Each row below holds a small network's activations on one input, seen along a few directions.
In each table, some parts of the input vary, and every possible input appears once, in random order.
Descriptions start from the smaller parts, as in this example, which fits no table here: one of 2 separate values, together with either a single point or one of 9 places along a line or (one of 6 places along a line, together with one of 8 places around a ring).
Shared parts are said once, and a part with two or three values counts as separate values.

Other details of the inputs shift rows strongly along two fixed directions, in all tables alike. That doesn't count.

Table:
R1: [ 47  15  28 -41 -11 -22  -6 -42  22 118  36  34]
R2: [  9 -17  11  -6 -12  -2 -18 -39  10  56   3   2]
R3: [ 33   6  48 -38  22  25 -31   1  -8  54 -33  84]
R4: [-19 -50  33  16   3  10  -4  23  11   1  -5  -2]
R5: [-49 -21  19   9   8  53 -13  76  -5 -34 -57  30]
R6: [-32 -35  57  18 -25  28  21  83   2 -42 -26  12]
R7: [ 45 -10  69 -33  10   2   9  14 -12  43  -9  83]
R8: [-28 -12 -69  18  36 -36   3 -40  13 -21  48 -59]
R9: [ -8 -10 -57  29  -8 -26 -22 -84  -4  -8  22 -61]
R10: [ 38  15 -21  -1 -13 -36  -3 -87  -4  35  26 -12]
R11: [-46  35 -43  50  -3 -26  -7  20 -26 -40 -23 -92]
R12: [-38 -43 -39  39  11  -2 -12 -28   8 -46   9 -72]
R13: [  0  38 -47 -14  10 -30  28  -6  15 -13  47 -31]
R14: [  1 -44  41  13  -6  28 -26   3  -4 -13 -35  10]
R15: [-36 -71  70  30  -3  14  10  55  -5 -31 -21  19]
R16: [ 69  49  35 -68 -19  25 -12   3  33  89   6  36]
R17: [ 58  55 -32 -22 -15 -11   8 -44  11   7  28 -29]
R18: [ 22  55 -13   7  22 -51 -22 -40 -18  61   9 -44]
R19: [ 12  21  -6 -21 -33  12  -8 -11  19  47   1  -9]
R20: [-51 -48  42  26 -42  35   6  71   4 -13 -40   8]
R21: [-16 -39  19  -2  18  19 -20  11   5   1 -23  19]
R22: [ 11 -31  34   3   9  11  -7   1 -14 -20 -32  42]
R23: [ -3 -19 -14  27 -12 -36  16 -48 -17  -4  29 -27]
R24: [  9   4 -11   4  29  -7  -8 -28 -18 -13  -7  24]
R25: [ 27  30 -12 -29  -5  20 -18   0   7   3 -10  11]
R26: [ -4  19   2 -14   5  36 -18  31  -8 -14 -37  33]
R27: [-49  -6 -63  22  10  -4  14  20  15 -58  17 -60]
R28: [-54 -52  50  23  26  11   8  62 -19 -30 -27  49]
R29: [  0  13 -18  15 -35 -16  26  -9 -10 -15  16 -26]
R30: [  6  28 -56  19  -8 -27  31 -24   0 -49  43 -72]
R31: [-21  18 -28  14  13  -2  24  27 -21 -51  -1   0]
R32: [  0   1 -68  12  26 -23 -21 -67   0 -29  25 -49]
R33: [ 12  40 -29 -10  11   6   3  -1 -12 -23  -9  13]
R34: [-27 -20 -12  27  32 -16  12   0 -29 -42   3   8]
R35: [-12 -15  12  27 -44  18   7  13 -15 -38 -35  -5]
R36: [-27 -15  30  13 -39   5  21  41   1  -7  -6   4]
R37: [-10   2 -18  12  -1  -2  26  26 -11 -56   1 -11]
R38: [-32 -40  40  27 -50  50 -18  48 -11 -33 -65  11]
R39: [ 63  55  23 -78   0  22 -14   5  29  87   2  55]
R40: [ 16   5  20 -10 -11  26   3  29  -7 -29 -35  34]
R41: [ 50  77  -6 -72  19  -2   2   4  27  97  31  49]
R42: [ 19   2  47 -42  29  24 -26  12   4  69 -22  79]
R43: [ 35  19  14 -26 -10 -45  11 -53  11  82  53  14]
R44: [-23 -36 -26  47   7 -26  20 -26 -15 -67  24 -58]
R45: [ 48  54 -39 -27 -14  -1 -13 -43  19  16  27 -39]
R46: [ 63   6  42 -23  -5  -2  -7 -35   3  41  -1  35]
R47: [-57 -57  38  23  29  24  -6  63  -8 -17 -37  42]
R48: [-11  52 -57 -11  24 -30  25  -4   6  -9  45 -20]
R49: [-16  19 -71  15  -2 -17  15 -14  27 -26  47 -88]
R50: [-23 -40  33   8  18  -7  12  28  -3 -16  -1  27]
Each input here is: one of 2 separate values, together with either a single point or (one of 4 places along a line, together with one of 6 places around a ring).
Changing only the choice among 2 separate values turns R32 into R25. The same change can be made to R12. Which row results?
Answer: R16
Changing only the choice among 2 separate values turns R28 into R48. The same change can be made to R14. Which row results?
Answer: R45
Which other rows does R44 become when the choice among 2 separate values takes its other values? List them by row number.
Answer: R30
Which other rows does R37 become when the place on the ring of 6 takes its other values? List them by row number.
Answer: R13, R25, R27, R39, R40

Table:
R51: [ -7 -14  44  -3   6  10   9  55  -4  -2 -23  38]
R52: [ 42  60 -22 -43   2 -12  -9 -32   7  43  23   3]
R53: [-10 -11  39  -9 -11  35   4  52   0  -2 -22  31]
R54: [-45 -27 -42  59  -3 -11   4 -17 -13 -69  -6 -75]
R55: [-19  13 -57  35  -8 -16   7 -25  -5 -39  14 -63]
R56: [ 66  42 -34 -29   2 -31  19 -72   2   2  50   0]
R57: [-36 -27 -22  39 -11 -19  13  -3  -3 -46   5 -56]
R58: [-79 -51 -66  62  20  -8  13  -2 -11 -93   9 -68]
R59: [ 33  23   8 -34  16   4   4   9  12  41  12  29]
R60: [-29 -41  47  11   1  10  10  48 -10 -11 -30  44]
R61: [  1   9 -25   1 -16   2   8  -6   9   1  16 -23]
R62: [ 35  36  12 -27 -22 -14   8  -5  12  49  21  15]
R63: [-31 -32  10  27   0 -13   4   4  -7 -26   5 -16]
R64: [ 15  10 -25  -3  -6 -15  -9 -37   2  11   8 -31]
R65: [ 35  49  -6 -42   1   1  -5 -17  18  42  21  14]
R66: [ -6  -8   9   8  14   1   2   1 -14   3 -12  22]
R67: [-21 -25  25   7  11  27  -8  48   2 -26 -35  25]
R68: [-27 -47  42  18  -2  23 -17  25   0 -17 -29  21]
R69: [ 20  22  46 -32 -12   7   8  34   3  35  -4  44]
R70: [-16   1 -50   9  22 -17  -1 -35   8 -15  23 -27]
R71: [-17 -41  36  11  -1  17  -5  20  -3  -3 -11  16]
R72: [ -4  -3 -11  20   9 -15  -6 -30 -11  -3  13 -19]
R73: [ 28  -4  47 -24 -16  18 -10   7  15  44 -21  35]
R74: [ 39  54 -46 -29  -8 -18  -3 -53  24  41  41 -24]
R75: [  9 -10  20  -7   1   1 -19 -13  -7  19  -6  16]
R76: [ -3  -9  -1  -6  12   0  -8  -3  -9   7 -13  22]
R77: [ -1  -9  39   3  12  21  -1  45 -14  -5 -37  38]
R78: [ -4 -36  48   2 -20  28   2  34   2   7 -29  20]
R79: [ 10  42 -26  -7   3 -10   4 -20  -3   2  18 -18]
R80: [ -5  -1  -7   1  16   6  -9  17  -8 -17 -16   3]
R81: [ 28  37 -32 -17 -13 -11  -6 -31   6  26  15 -17]
What is each input in this table made of?
Answer: either a single point or (one of 5 places around a ring, together with one of 6 places around a ring)

Table:
R82: [ 67  49  54 -58 -33   9   6  12  14  78   1  61]
R83: [ 33  63 -60 -25   0 -12  -9 -48  12  29  27 -37]
R84: [ 18  16 -20  -3  -5 -31  21 -28   8  13  42 -30]
R85: [ 44  49 -19 -26   6 -13  -1 -35  -1  12  19   5]
R86: [  7 -16  12   3  11  -4   9  -1 -12 -13  -5  25]
R87: [-70 -52  -9  51   4  -9  13  29  -7 -58  -1 -45]
R88: [  1 -17  13  17 -16  -4   5 -15 -10 -17  -1  -3]
R89: [  2  12   2  -6   0  10  16  30  -3 -15  -4  12]
R90: [-11 -19  11   2  25  -7  -1   3  -9   1  -3  28]
R91: [-15  26 -49  -1  11 -30  16 -12  14   4  42 -39]
R92: [-84 -67  21  54  22  29  -1  78 -24 -94 -55   8]
R93: [ 59  20  34 -41  -3   8 -24 -27   0  71 -15  54]
R94: [ -9 -22  22  -1  -7   6  -9  10  12  22  -2  -2]
R95: [-24 -33  59  -3 -17  42  -9  69  10  11 -45  40]
R96: [ 19 -16  45 -26  11  18 -22   5   2  43 -23  61]
R97: [  7   4 -35  12   7 -33  18 -47  -2  -8  41 -33]
R98: [ 61  43  47 -56 -28  19 -12   7  19  95 -13  51]
R99: [-36 -37  16  32  11  22   8  51 -19 -72 -38  11]
R100: [ 22  49 -40 -15  -7 -10   8 -22   2  -6  24 -22]
R101: [ -2   6 -39  17 -15 -18  -6 -40   7  -1  19 -64]
R102: [-24 -25  48  -6  -3  49 -14  69   1  -3 -50  44]
R103: [-28 -20 -23  24  19 -26   8 -23  -4 -13  26 -26]
R104: [ 23 -17  59 -26  -2  16 -17   3   9  65 -13  56]
R105: [  3  29 -47   0  -4 -26  25 -15  11  -9  39 -41]
R106: [-52 -56 -13  61 -12  10 -11  -3 -16 -64 -28 -48]
R107: [-20   3 -43   9  27  -1 -15 -15   3 -26   5 -28]
R108: [ -1 -37  81   6 -38  27   4  52  -8  -4 -40  40]
R109: [ -7  11 -41  14  10   2 -17 -22  -6 -30 -10 -35]
R110: [ 16  15 -42   6   5 -27   2 -55  -9 -23  25 -26]
R111: [  0  41 -44 -16  23 -19   8 -10   7  11  35 -15]
Changing only one part turns R89 into R105. The same change can be made to R102. Which row results?
Answer: R95
What is each input in this table made of?
Answer: one of 5 places around a ring, together with one of 6 places around a ring
A walk changes only the place on the ring of 5. It starts at R106 and steps to R88. List the rest of the walk in order.
Answer: R97, R103, R104
A walk changes only the place on the ring of 5. It starts at R87 and steps to R94. List the rest of the walk in order.
Answer: R101, R108, R84
